These are the activations of a small neural network, seen along a few directions. Each row is one input.
Each table varies a few parts of the input and shows all the possible inputs, shuffled.
Descriptions start from the smaller parts, as in this example, which fits no table here: one of 5 places around a ring, together with either a single point or (one of 2 separate values, together with one of 4 places along a line) or one of 9 places around a ring.
Shared parts are said once, and a part with two or three values counts as separate values.
(in the rows, 128 means zero)

Table:
R1: [163 145 146 180 122 105 146 186 111 124 147 131 190]
R2: [157 148 146 209 129 114 118 168 154 113 107  98 174]
R3: [153 122 161 143 124  82 186 211 105 135 134 108 173]
R4: [107 102 102  75 113 141 120  85 144 126 110 164 120]
R5: [114 116 101  58 119 144 117 102 142 122  98 162 114]
R6: [123  99 126  62 145 164 100  92 100 117 115 121  98]
R7: [133 101  87  86 152 162 119  68  99 123 155 125 103]
R8: [147 142 155 216 141 110 113 175 159 126  83  97 154]
R9: [ 70 137  85  96 118 161 114  87 129 133 159 125  85]
R10: [154 141 156 223 126 109 113 195 150 139 101 115 134]
R11: [124 117  64  81 126 142 137  78 141 128 137 165 119]
R12: [116  85 126  80 140 162 103  75 102 122 127 124 103]
R13: [153 142 129 127 120  85  95 130 138 182 153  97 140]
R14: [ 62 126 101  94 113 155 101  88 129 127 150 133  85]
R15: [113 140 141  97 117 149 117  62 124 131 141 173  67]
R16: [117 121  71  83 106 139 135  74 129 131 124 163 112]
R17: [144 122 160 138 137  83 188 192 115 122 116  89 191]
R18: [ 62 118 116  88 125 165  99  97 144 130 144 127  93]
R19: [157 134 150 161 128  99 166 198 102 135 145 123 192]
R20: [155 148 144 176 136 105 147 166 121 108 128 113 208]
R21: [ 77 133  77  95 138 164 116  91 141 131 173 128  93]
R22: [122 151 125  99 123 154 130  63 125 137 149 167  68]
R23: [120 148 153  74 137 160 110  87 137 129 122 167  71]
R24: [128 106  95  88 132 161 117  63  88 126 141 122  95]
R25: [107 111  87  81 100 132 122  76 129 124 116 170 112]
R26: [112 132 154  91 132 156 114  73 140 132 135 169  76]
R27: [148 140 157 224 142  99 107 203 149 147  82 118 119]
R28: [153 109 169 137 114  59 200 212 115 132 131  94 150]
R29: [139 140 157 218 154 102 108 183 158 134  64 100 140]
R30: [130 146 118  98 142 160 133  65 137 137 162 169  74]
R31: [169 148 145 201 114 112 131 183 130 122 140 123 174]
R32: [118  94 112  86 125 156 105  63  86 120 133 129  94]
R33: [149 136 149 156 143  99 167 179 112 120 126 105 209]
R34: [ 69 131 115  71 131 167  95 114 141 126 132 125  88]
R35: [166 147 148 216 115 114 118 188 145 127 123 115 154]
R36: [160 150 142 196 130 109 129 165 139 105 122 107 193]
R37: [144 111 167 131 130  56 199 195 125 115 112  75 168]
Describe the family of inputs behind these rows. -> either a single point or (one of 2 separate values, together with one of 8 places along a line) or (one of 4 separate values, together with one of 5 places along a line)
A walk changes only the place on the line of 8. It starts at R29 and steps to R8. List the rest of the walk in order. -> R2, R36, R20, R33, R17, R37
Change only the place on the line of 5 in R26. List by row number the other rows that result. -> R15, R22, R23, R30

Table:
R38: [ 41 135 100  37 123 169 107  62 157 147 146 160  26]
R39: [143 131  93 178 116 105 142 155 139 119 114 123 188]
R40: [148 155 169 177 134 100 119 167 164 146  95 134 126]
R41: [150 124 134 121 132 109 173 163 108 108 134 121 193]
R42: [137 117 176 117 125  97 171 176 116 112 112 124 158]
R43: [145  99  92  40 136 181 117   9  92 121 142 175  87]
R44: [146 154 134 195 131 119  96 158 168 136 104 118 151]
R45: [ 64 135 108  20 101 161 134  53 134 143 172 180  39]
R46: [ 37 127  65  57 116 186  78  56 156 133 156 147  52]
R47: [129 112 110 144 137 108 136 159 103 126 145  64 182]
R48: [183 160 133 165 121 103 146 145 134 137 144 154 173]
R49: [127 123 112 184 117 109 120 177 158 123  87 113 157]
R50: [114 104 165 132 140  93 136 190 118 142 110  70 126]
R51: [141 111 170 111 134  81 172 174 106 137 136  86 136]
R52: [139 151 149 215 139 140  94 163 139 127 129 102 128]
R53: [164 129 112 153 107  93 169 165 124 124 127 149 180]
R54: [111 113 135 153 135 126 118 179 137 106  94  89 172]
R55: [115 107 129 148 144 111 118 177 127 132 117  51 151]
R56: [177 157 149 185 129 126 144 150 105 129 170 139 151]
R57: [ 75 136  67  26 111 174 135  38 129 141 197 181  76]
R58: [141 153 184 197 142 122 117 171 135 138 121 118 102]
R59: [109  94 126  53 142 177  84  37 114 128  91 156  40]
R60: [114 118 171 134 145 107 146 184 138 118  85 102 146]
R61: [130 127 147 164 126  90 147 182 159 135  78 126 131]
R62: [154 155 131 211 132 138 112 144 115 122 157 116 160]
R63: [153 127 153 147 106  80 173 175 137 129 105 148 143]
R64: [161 158 115 191 125 116 114 140 144 131 132 131 183]
R65: [125 118 117 149 128 123 136 162 113 101 122 102 204]
R66: [168 159 189 177 135 111 153 155 123 134 147 134 113]
R67: [150 110 129 119 129  96 162 168  87 131 158  90 174]
R68: [106  92  90  70 140 195  60  28 118 116 100 141  65]
R69: [ 51 130  48  54 109 184  96  37 134 130 185 161  85]
R70: [122  97  73  66 139 192  84   4 102 113 129 152  95]
R71: [136 102 132  33 134 168 121  20 102 125 117 171  50]
R72: [173 158 174 158 120  90 149 155 147 142 122 153 137]
Describe the family of inputs behind these rows. -> one of 5 places around a ring, together with either one of 2 separate values or one of 5 places along a line
The inputs of R56 and R58 match in every part but the place on the ring of 5. If R43 is changed in the same way as R56 into R58, which row does it become? -> R59
Change only the choice among 2 separate values in R43. List by row number the other rows that result. -> R57
Change only the choice among 2 separate values in R70. List by row number the other rows that result. -> R69

Table:
R73: [133 141 126 151 114  94 163 173 135 119 148 113 181]
R74: [143 155 131 200 113 110 122 158 164 136 112 145 150]
R75: [113 111 136 129 135 119 106 157 133 135 112  80 130]
R76: [ 98 133  89  72 112 137 144  96 125 126 161 142 128]
R77: [139  89 117  65 121 121 174 118  92 112 135 125 147]
R78: [122 112 115  38 112 124 177 106 102 132 154 155 128]
R79: [122 100 162  97 142 127 133 112 120 124  91 125  85]
R80: [129 118 109 121 126 116 135 139 120 111 129 103 182]
R81: [109 149 159 183 124 122 120 187 159 129 115 114 125]
R82: [173 152 161 183 121 112 137 153 121 131 146 132 146]
R83: [144 135 112 167 124 134  96 128 150 129  91 134 148]
R84: [154 124 123 136 131 148 117  91  99 123 136 137 115]
R85: [157 115 146 120 121  75 198 184 110 125 141 129 178]
R86: [125 116 103 119 137 147 132 100 107 119 151 118 145]
R87: [110 139 100  89 126 151 136  88 119 134 172 144 122]
R88: [127 123  98 148 123 148  98  94 146 125 105 147 118]
R89: [136 140 126 108 121 150 114  73 113 136 160 165  96]
R90: [110 145  92 119 115 148  99  81 157 140 126 178  95]
R91: [ 90 115 126 135 135 156  96 122 139 119 109 119  96]
R92: [ 99 104 120 108 131 136 111 126 129 132 124  90  99]
R93: [107 127 139 153 137 142  94 156 143 122  95 106 125]
R94: [145 150 134 166 129 109 157 167 126 130 156 115 174]
R95: [113 113  88 103 124 131 143 111 111 112 139 116 150]
R96: [139 112 176 115 145 111 131 145 124 127  78 112 114]
R97: [142 132 191 148 137  85 159 178 136 137  97 124 113]
R98: [141 127 117 136 141 131 130 133 112 122 138 106 174]
R99: [159 140 125 171 144 140  96 124 131 126 114 131 140]
R100: [168 130 140 156 136 131 112 122 102 126 124 127 146]
R101: [ 79 124 116  84 125 134 113 114 137 150 144 123  80]
R102: [114 133 153 162 125  94 134 190 144 145 130  92 130]
R103: [154  97 130  86 128 102 171 152  95 116 122 116 177]
R104: [129 153 109 119 128 160 101  77 142 136 149 167  86]
R105: [161 165 142 202 131 117 124 157 145 135 132 138 140]
R106: [144 129 113 150 140 157  98  90 130 121 128 141 109]
R107: [106 121 163  66 129 131 134  96 136 136 115 151  64]
R108: [ 75 138 122 104 125 159  99 109 152 132 130 147  72]
The inputs of R108 and R81 match in every part but one. If R87 is changed in the same way as R108 into R81, which row does it become? -> R94
Describe the family of inputs behind these rows. -> one of 4 places along a line, together with either one of 3 separate values or one of 6 places along a line
A walk changes only the place on the line of 4. It starts at R97 and steps to R96. List the rest of the walk in order. -> R79, R107
Which other rows agree with R91 in the place on the line of 4? List them by row number. -> R77, R79, R84, R86, R88, R92, R95, R106

Table:
R109: [141 111 126 152 107 121 123 162 106 148 154 107 133]
R110: [113  96 103  64 125 145 154  76  96  97 155 130 130]
R111: [163 125 145 132 134 101 118 134 117 157 141  88 147]
R112: [143 142 160 140 111 125 167 163 112 137 138 157 122]
R113: [172 161  75 158 124 173 108  94 169 112 162 148 138]
R114: [ 89 147 140 157 148 134 124 153 152 118 112  95 149]
R115: [160 122 125 145 141 105 117 148 104 141 144  95 137]
R116: [168 145 186 124 129  98 151 134 131 133 132 137 135]
R117: [117 124 106 143 127 101 150 142 160 133  88 117 152]
R118: [164 112 118 145 134 103 128 141 120 118  87 134 153]
R119: [ 91 130 115  55 126 151  96 103 143 156 130 157  93]
R120: [118 127 152 157 128 159 115 166 116 118 116 121 148]
R121: [116 155 153 138 128 100 172 150 157 132 136 128 124]
R122: [137 133 152 156 156 138 103 152 114 103 110 111 150]
R123: [111 136 111 148 132 100 136 149 139 155 145  80 135]
R124: [147  99 121 146 102 122 136 155 128 126  96 144 150]
R125: [ 92 134 106  44 105 144 109  93 126 137 135 142 111]
R126: [ 98 127 141 161 130 136 112 168 141  93 126 112 140]
R127: [115 126 124 147 122 173 105  50 122 127 102 132  31]
R128: [141 138 173 143 149 134 104 137 127 118 107 103 160]
R129: [119 121 110 151 118 106 130 163 124 137 155  97 126]
R130: [124 111 103 150 112 104 142 156 141 113  98 136 142]
R131: [ 99 128  98  49 106 143 133  84 106 116 141 131 123]
R132: [125 166 102 170 113 138  93  77 128 136 172 186 168]
R133: [ 94 126 115  79 148 154  96  96 144 161 120 158  66]
R134: [170 109 143 130 124  97 126 127 142 128  87 124 163]
R135: [124 141 150 143 114 105 165 165 140 114 146 146 115]
R136: [161 152 159 133 145 108 160 149 109 130 128 145 125]
R137: [121  79 103  69 154 158 177  76  88 105 162 130 132]
R138: [106 118 122 109 146 160  89  76 138 140 113 150  45]
Describe the family of inputs behind these rows. -> either one of 2 separate values or one of 8 places along a line or (one of 4 separate values, together with one of 5 places along a line)
Change only the choice among 4 separate values in R130. List by row number the other rows that result. -> R126, R129, R135

Table:
R139: [108 137 142 168 131 148  81 142 150 150  93 132  81]
R140: [ 88 108 114  76 132 161 122 111 108 106 134 126 121]
R141: [102 159 179 155 143 143 101 137 172 128  93 137  71]
R142: [108 109  94 134 134 154  94  96 148 130 114  97 127]
R143: [131 111 127 140 134  87 163 184 134 113  66 122 174]
R144: [170 131 120 152 121 103 175 169 137 116  91 154 187]
R145: [116 122 121  66 113 133 153  77 105 136 156 165 115]
R146: [135 173 175 165 130 142 107 115 176 128 124 170  84]
R147: [ 87 106 124  54 125 131 148  96 104 134 127 131 100]
R148: [111 116 140 148 127 114 159 188 124 130 153  83 126]
R149: [116 127 100 157 131 136  73 123 136 134  98 109  95]
R150: [121 133  89 118 135 163 114  86 121 108 152 143 145]
R151: [148 138 136 159 103  86 156 154 130 120 139 131 177]
R152: [209 113 179 152 143 120 143 130  92 122 133 122 157]
R153: [137 141  81 149 127 157 106  81 136 130 135 126 137]
R154: [140 151 138 177 118 148  88 121 153 150 123 167  95]
R155: [170 101 182 142 157 108 136 149  82 118 103  87 142]
R156: [143 114 118  44 111 121 160  80 121 145 155 168  90]
R157: [ 91 109  96 105 145 161 106 102 126 106 127 112 133]
R158: [116  89 129  28 123 114 151  96 128 141 132 136  74]
R159: [141 142 129 167 124 119 174 169 116 131 176 115 137]
R160: [122 121 143 138 105  94 144 180 133 118 111  93 166]
R161: [141 156 133 147 134  88 139 159 128 146 168 120 181]
R162: [117 131 106  91 123 164 129  95 103 108 159 158 134]
R163: [108 137 140 132 141  86 127 180 129 145 140  87 169]
R164: [153 153  92 164 118 149  82 110 135 135 124 137 109]
Describe the family of inputs behind these rows. -> one of 2 separate values, together with either a single point or one of 4 places along a line or one of 8 places along a line
The inputs of R162 and R140 match in every part but the choice among 2 separate values. If R153 is changed in the same way as R162 into R140, which row does it become? -> R142
Change only the choice among 2 separate values in R139. List by row number the other rows that result. -> R154

Table:
R165: [140 108 124 170 128  87 150 178 116 116 112  71 200]
R166: [146 144  72 143 117 110 139 145 132 127 169 136 211]
R167: [180 105 151 170 141  91 162 170 112 104 101  91 185]
R168: [188 125 111 149 133 129 137 117 110  98 129 135 211]
R169: [161 167  95 142 119 111 170 139 127 134 167 164 197]
R170: [ 47 109 122  27 123 132 118 110 146 139 131 113  54]
R171: [108  96 179 144 138  83 148 225 117 123  89  57 171]
R172: [ 86 137  84  54 107 164 143  67 129 130 151 184  73]
R173: [ 53  80 123  32 145 142 108  90 123 136  99  97  67]
R174: [148  87 202 140 160  84 162 217 111 119  77  79 156]
R175: [197 128 170 167 119  72 178 166 113 128 121 125 164]
R176: [164 116 226 141 126  68 177 217 110 135 100 110 137]
R177: [161 179 179 238 123 148  53 127 174 141  87 159  69]
R178: [ 75  91  69  58 118 177  97  52 115 115 125 137 101]
R179: [206 141 125 145 118 108 155 117 106 131 150 170 193]
R180: [113  89  94  57 132 181 109  43 111 103 114 157  86]
R181: [178 146 119 120 121 154 129  56  92 130 186 170 121]
R182: [150 127  83 154 120 125 126 125 111 107 139 117 225]
R183: [106 101 171  22 134 127 134  81 120 153 110 148  33]
R184: [138 126 112 164 125  73 165 198 134 132 141  93 186]
R185: [101 171 126 235 126 155  44 154 204 152 105 121  89]
R186: [ 90  83 155  28 150 149 116  82 123 119  89 113  53]
R187: [129 111 113  55 107 162 126  43 108 128 136 190  66]
R188: [120 142  63 118 127 155 115  90 113 133 205 138 142]
R189: [124 125  73 128 131 169 103  70  93 114 176 119 156]
R190: [ 71 114  62  55 105 164 111  73 134 123 154 156  86]
R191: [148 146 149 171 117  72 195 185 139 127 143 126 175]
R192: [ 61 133 145  24 125 132 149 104 141 146 128 140  39]
R193: [116 204 149 235 124 151  69 150 195 144 104 153  74]
R194: [119 143 195 139 127  71 192 238 131 138 117 104 142]
R195: [135 165  85 118 129 156 147  84 109 141 203 166 129]
R196: [107 157 132 244 135 162  27 136 177 126  76 108 102]
R197: [164 121  94 119 147 176 118  61  89 118 163 135 144]
R198: [105 110 173 139 130  75 167 243 141 144 117  71 158]
R199: [144 151 155 236 156 164  39 127 175 126  65 128  88]
Describe the family of inputs behind these rows. -> one of 5 places around a ring, together with either a single point or one of 6 places along a line
The inputs of R174 and R171 match in every part but the place on the ring of 5. If R186 is changed in the same way as R174 into R171, which row does it become? -> R173
Change only the place on the line of 6 in R187. List by row number the other rows that result. -> R175, R176, R179, R181, R183
Which other rows agree with R188 in the place on the ring of 5? List them by row number. -> R166, R170, R184, R185, R190, R198
Change only the place on the ring of 5 in R177. List by row number the other rows that result. -> R185, R193, R196, R199
